Read these off the grid that follows. Indices start at 0.
1) Find the maximum.
2) Find the entry in the top-left corner.
3) Find the entry at row 1, column 0.
4) Find the bottom-left entry.
5) Find the entry directly below -0.063.
6) Find the top entry of the column that holds the largest entry.
7) Find the entry directly above 0.134.
8) Find the entry just left of 0.037.
0.026	0.121	0.135	0.070	0.124	0.037
0.107	0.116	0.104	0.127	0.103	0.126
0.019	0.153	0.230	0.014	0.019	0.065
0.011	0.130	0.142	0.065	0.131	0.015
-0.015	0.219	0.134	-0.240	-0.199	-0.063
-0.127	0.055	0.262	-0.041	-0.071	-0.009
0.158	0.188	0.128	0.213	0.132	0.215
0.077	0.086	0.099	0.079	0.082	0.086
1) 0.262
2) 0.026
3) 0.107
4) 0.077
5) -0.009
6) 0.135
7) 0.142
8) 0.124

87,43,48,63,66,85,48,36,45,63,58,47,51,20,38
55,64,49,27,30,55,74,31,41,29,58,45,67,23,46
The entry just left of the smallest entry is 51
What is the entry in the bottom-left corner? 55
What is the entry just right of the largest entry? 43
The second entry from the end, reading row by row is 23
The bottom-right entry -> 46
The fourth-last entry, reading row by row -> 45
The entry just right of the smallest entry -> 38
The third smallest entry is 27
The first entry in reading order: 87

Read these off the table that follows. Counting starts at 0.
1) Find the entry at row 2, column 0.
2) Find the top entry of the column that holds the smallest entry.
3) Find the entry at row 1, column 0.
4) Find the entry just left of -134.
5) Find the entry in the bottom-right corner.
6) Find the entry just left of -380.
7) Find the entry directly below 467.
8) Find the top-right entry.
array([[-186,  210,  445, -380,  196],
       [  -3,  115,  467, -629,  369],
       [ 558,  141, -134,  721,  619]])
1) 558
2) -380
3) -3
4) 141
5) 619
6) 445
7) -134
8) 196

a =
[[ 18 -18  19 -18 -19  21  18   8]
 [-42  42  25  41 -23  21  27 -40]
 [-17  20 -12  17  13 -10 -10  19]
 [-42  43  25  42 -21  20  27 -40]
 [ 10  -8  17  -7 -16  21  16  10]
 [-42  44  27  43 -24  24  28 -43]
 [-19  18 -10  19  12  -9 -14  22]
 [-22  23 -18  23  17 -19 -18  37]
 [ 17 -16  18 -16 -18  21  19   8]
 [-22  23 -18  23  17 -19 -18  37]]
The last entry, reading row by row: 37
Give the first entry in reading order.
A: 18
Give the entry directly below -8.
A: 44
The entry just left of the largest entry: -42
Give the third entry on the main diagonal.
A: -12
Give the top-right entry.
A: 8
Give the smallest entry in the first row.
A: -19
The entry in the bottom-left corner is -22
The top entry of the column that holds the largest entry -> -18
Give the entry directly above -21.
A: 13
The 3rd entry on the diagonal from the top-right corner is -10
The entry just left of the smallest entry -> 28
The fourth entry, reading row by row -> -18
Give the entry directly below the smallest entry.
A: 22
Give the entry directly above the largest entry.
A: -8
The third-last entry, reading row by row -> -19
Give the last entry of the largest entry's row.
A: -43

Read these off the row that follows.
1) Report the entry just left of the smallest entry.
2) Report the entry just left of 0.08.
3) Report the entry just right of the centre entry.
[-0.02 -0.02 -0.13 -0.01  0.07 -0.09 -0.06 -0.15  0.15  0.05 -0.07  0.08
 -0.12 -0.10 -0.20]
1) -0.10
2) -0.07
3) 0.15

Read these off the array that follows.
1) The entry in the top-left corner?
2) The 2nd entry, reading row by row?
3) The entry directly above 145?
4) The third entry from the end, reading row by row?
5) The entry directly below 216?
6) The entry directly below 111?
7) The entry directly above 143?
8) The second entry from the end, reading row by row?
[[ 71 109 118 205  73  56]
 [ 77  81 109 232 136  85]
 [ 98  66 103 215 202 130]
 [176 173 145  22 115 168]
 [112  70 111 206 216 149]
 [ 72 117 120 198  58  56]
 [101  68 104 215 201 132]
 [134 177 143  57  31  97]
 [121 175 140  88  22  78]
 [ 74  87 113 229 122  79]]
1) 71
2) 109
3) 103
4) 229
5) 58
6) 120
7) 104
8) 122

Questions about the grid below.
1) Read off the bottom-right entry.
2) Read off the entry directly above the smallest entry.
3) Read off the first entry, reading row by row.
4) Read off the largest entry in the last row.
5) Read off the 2nd smallest entry.
6) Read off the entry in the top-right corner.
7) Read off the entry just right of 14.
8) Read off the entry just left of -50.
-17,-37,-25,44,-6,-39,-40,-40,-48,22,7,-42,-45,42,-46,-33
-31,46,48,-53,45,44,30,40,35,-45,40,9,45,-13,40,47
38,14,27,32,38,-27,40,28,4,45,-52,35,30,32,32,-41
-28,37,27,-33,38,44,27,44,35,-20,-42,24,40,16,43,-49
26,-21,26,-37,-34,4,-31,-39,21,-39,35,-34,-36,-40,7,48
26,-9,48,37,46,21,30,38,-15,39,-24,3,35,44,38,-50
1) -50
2) 44
3) -17
4) 48
5) -52
6) -33
7) 27
8) 38

Read these off the grid that follows.
1) Read off the entry just right of 10.
2) Read off the entry in the bottom-left corner.
3) Read off the entry just right of -5.
4) Read off the largest entry in the last column.
5) Read off the entry directly above 35.
6) Read off the entry directly above the centre entry.
7) Read off the entry directly below the centre entry.
8) Read off the 1st entry on the main diagonal.
[[ 22 -10  18  -9 -13 -14  -9  -8 -19  13 -19 -11  -4]
 [  1 -10  -4  25 -22 -21  19 -24  -2  -2  -7  23 -19]
 [-30  -5 -30  38 -12 -11  29 -15  16 -12  10  35 -14]]
1) 35
2) -30
3) -30
4) -4
5) 23
6) -9
7) 29
8) 22

B =
[[768 797 248 683 644 441 618 977]
 [824 651 712 986 437 691 359 923]
 [643 713 644 578 752 689 891 562]]
Rows and columns are numbered from 0.
Report the entry at row 1, column 0.
Answer: 824
The bottom-left entry is 643
The top-right entry: 977
Report the entry just right of 986.
Answer: 437
Report the bottom entry of the column that holds the largest entry.
Answer: 578
Report the entry at row 0, column 0.
Answer: 768
The entry directly below the smallest entry: 712
Report the entry just left of 977.
Answer: 618
The entry just right of 712 is 986

Read these off the row that follows.
1) The 3rd entry from the right?
2) The entry just left of the largest entry?
3) The second entry from the right?
[  2 -13 -25   8 -50 -33]
1) 8
2) -25
3) -50
